lonuv: [142 163 177 108 133 144  92 116  80  88  91 177 106 143 166  90 133 120
 132 150 163 179 123  90 133 163  98 136 132  84 159 135 136 153 173 102
 169 179 126 125  89 133 133 112 149  81 169 100  85 177 134 172 150 149
  98 103 111  84  80 123 149 148  91]
kidop: [154 141 111 179 178 136 122 147 130 170 107 116 107  97  98 163 119 140
  80 150 107 169  80  95 179 171 119  91 129  82  94 167 107  84 123 129
 180 107 152 120  83  90 142 159 108 131 103 105  90 150 155 146 105  81
  97 179 125  92 141  96 120  96 180]
Pivob: [167  90  93 154 115 114 103 123 165  97 141 134  87 137 101 144 130 148
 166 101  81 164  81 129 155 136 167  75  81  82 152 118 116 124 141 162
 132 108  82  81  97 130 114 158 126 157 178  87 168 151  92 149 144 118
 159 150 164 113  94  97 174  89 164]
Bod: [ 77  88 112 162 105  89 172  96  88 160 167 139  90 138 133 129 143 132
 111 166  90 179  88  86 139 119 123  98 118  99 111 156 126 101 114  87
 136 149 150  99 131  98  93 135 120 169 121 144 142  85 142  93 164 153
  83 126 110 104 170 125 158 134 165]
q: [154 141 111 179 178 136 122 147 130 170 107 116 107  97  98 163 119 140
  80 150 107 169  80  95 179 171 119  91 129  82  94 167 107  84 123 129
 180 107 152 120  83  90 142 159 108 131 103 105  90 150 155 146 105  81
  97 179 125  92 141  96 120  96 180]
kidop
all Pivob: [81]
21 23 29 40
all lonuv: [133]
5 17 25 42 43
all kidop: [107]
11 13 21 33 38
q: [167  90  93 154 115 114 103 123 165  97 141 134  87 137 101 144 130 148
 166 101  81 164  81 129 155 136 167  75  81  82 152 118 116 124 141 162
 132 108  82  81  97 130 114 158 126 157 178  87 168 151  92 149 144 118
 159 150 164 113  94  97 174  89 164]
Pivob
q: [ 77  88 112 162 105  89 172  96  88 160 167 139  90 138 133 129 143 132
 111 166  90 179  88  86 139 119 123  98 118  99 111 156 126 101 114  87
 136 149 150  99 131  98  93 135 120 169 121 144 142  85 142  93 164 153
  83 126 110 104 170 125 158 134 165]
Bod

Ruzom: [120 120 125 103 120  98]
kivak: [120 102 125 103 156 102]
nukis: [132 121 123 124 137  98]
after: [124]
[137]
all Ruzom: [120]
1 2 5
loc: [124]
nukis, 4
q: [120 102 125 103 156 102]
kivak

seb: [117 159 159 140]
rukof: [126 110 133 141]
Vuta: [131 131 141 131]
rifo: [145 139 126 137]
muzik: [121 122 153 130]
sul: [131 121 141 100]
Tavud: [141 127 147 119]
Vumi: [121 121  74 140]
all Vuta: [131]
1 2 4
after: [127]
[147]
all seb: [140]
4
loc: [122]
muzik, 2
q: [145 139 126 137]
rifo
all Vumi: [121]
1 2
after: [139]
[126]

Bebi: [136 149  87 114 115 129 179  89 145 136 126 136  73]
tum: [100 170 103 176 122  95 121 125 122 138 134  81 139]
ruguz: [100 127 104 186 130 100 107 145 141 101 106 109 132]
tubi: [141  92 155 124 136 120  97 164 104  79 142  92 141]
tem: [127 135  76 129 120 132 178  92 145 146 111 100 134]
loc: [121]
tum, 7
after: [107]
[145]
after: [146]
[111]
after: [126]
[136]
after: [178]
[92]
all Bebi: [136]
1 10 12

Safuv: [118 108 130 159 110 130  92  91]
leze: [ 95 108 119 119 108 119 118 119]
dek: [118 129 107 120 119 119 152  94]
all Safuv: [92]
7
all dek: [94]
8
loc: [129]
dek, 2
all leze: [118]
7
after: [120]
[119]
all leze: [119]
3 4 6 8
all Safuv: [159]
4

pako: [155 148 113 137 154 132 146 102 130 129 101 120 126 175 119 113 119  96
 138 118  95 180 144 167 135 127 164 155 136 142 153 138 134 148 103 125
 153 134 132 113 157 113 137  82 122 140 127 116 170 101 152]
Mupur: [158 151 113 136 156 128 145 100 131 130  99 119 130 171 118 111 115  96
 133 119  96 179 144 164 131 128 163 157 136 138 149 135 132 152 107 123
 151 135 132 108 156 114 138  77 114 148 126 116 168  94 152]
lodak: [160 144 117 141 154 136 146 103 128 130 137 120 127 171 113 113 114  97
 137 122  92 182 147 167 138 128 160 156 135 141 151 138 135 150 109 128
 146 133 131 112 157 115 136  78 116 146 128 117 168  94 155]
levir: [153 145 113 142 154 136 148 107 137 126 102 118 123 174 119 111 115  96
 140 119  93 178 143 168 138 124 164 154 136 142 151 136 137 148 107 126
 152 137 132 114 159 115 138  81 120 142 127 119 168 100 151]
Berig: [158 151 113 136 156 128 145 100 131 130  99 119 130 143 118 111 115  96
 133 119  96 179 144 164 131 128 163 148 140 139 156 134 135 141 103 127
 155 133 132 111 155 110 138  83 124 136 126 118 171 103 153]
Sudir: [155 151 112 135 156 132 145  98 130 127  95 120 126 174 119 110 114 100
 140 120  92 178 145 165 133 128 163 153 138 141 151 135 137 141 107 124
 153 133 130 114 156 116 137  85 123 138 131 111 170 104 154]
bodo: [116 151 115 141 153 134 149  98 132 126 100 117 126 156 156 110 118  97
 136 119  94 179 145 164 132 128 166 153 156 141 154 136 136 155 105 126
 154 132 131 116 151 113 134  82 121 140 130 117 141 141 153]
sives: [155 149 115 138 154 132 147 102 131 128  98 122 128 176 119 111 115  98
 135 122  93 179 147 168 136 128 162 155 143 139 154 136 138 142 106 123
 154 134 131 114 156 115 136  82 120 140 131 115 169 102 155]
bab: [157 147 114 137 153 135 143 107 127 131 101 120 124 174 114 113 116  98
 139 118  94 182 148 169 138 128 164 154 137 144 154 137 134 149 107 123
 151 133 131 112 156 114 134  80 118 145 129 115 169  95 155]
all Sudir: [85]
44
all bodo: [116]
1 40
q: [153 145 113 142 154 136 148 107 137 126 102 118 123 174 119 111 115  96
 140 119  93 178 143 168 138 124 164 154 136 142 151 136 137 148 107 126
 152 137 132 114 159 115 138  81 120 142 127 119 168 100 151]
levir
q: [116 151 115 141 153 134 149  98 132 126 100 117 126 156 156 110 118  97
 136 119  94 179 145 164 132 128 166 153 156 141 154 136 136 155 105 126
 154 132 131 116 151 113 134  82 121 140 130 117 141 141 153]
bodo
loc: [121]
bodo, 45
q: [157 147 114 137 153 135 143 107 127 131 101 120 124 174 114 113 116  98
 139 118  94 182 148 169 138 128 164 154 137 144 154 137 134 149 107 123
 151 133 131 112 156 114 134  80 118 145 129 115 169  95 155]
bab
q: [155 149 115 138 154 132 147 102 131 128  98 122 128 176 119 111 115  98
 135 122  93 179 147 168 136 128 162 155 143 139 154 136 138 142 106 123
 154 134 131 114 156 115 136  82 120 140 131 115 169 102 155]
sives

duz: [111 106 135 149 109 159 154 116 159 108 107 109 153 152 119 160 125 121
 123  98]
nud: [127  73 163 156 154 148 157 167 144  73  74 144 108 108 121 113 112 125
 124 127]
nedis: [128 126 122 117 121 120 120 110 120 127 127 129 120 120 128 120 119 130
 130 123]
Vur: [127  73 163 156 154 148 157 167 144  73  74 144 158 159 157 140 165 145
 149  77]
Gevur: [118 140 108 111 113 114 109  91 115 140 139 116 109 108 113 116 111 118
 117 137]
Vufe: [105 106 135 149 109 159 154 116 159 108 107 109 153 152 119 160 125 110
 112  98]
gofa: [118 123 117 122 125 118 111 116 119 123 121 120 116 115 120 119 113 111
 111 128]
zopa: [103 110 136 152 106 165 158 117 165 111 111 107 158 157 117 165 124 108
 110 101]
nake: [118 123 117 122 125 118 115 116 119 123 121 120 116 115 120 119 125 122
 121 122]
Fufe: [127 121 122 116 120 121 122 125 119 122 155 127 122 122 129 121 121 127
 130 117]
loc: [77]
Vur, 20
loc: [101]
zopa, 20
loc: [137]
Gevur, 20
loc: [145]
Vur, 18
q: [105 106 135 149 109 159 154 116 159 108 107 109 153 152 119 160 125 110
 112  98]
Vufe
q: [127  73 163 156 154 148 157 167 144  73  74 144 158 159 157 140 165 145
 149  77]
Vur

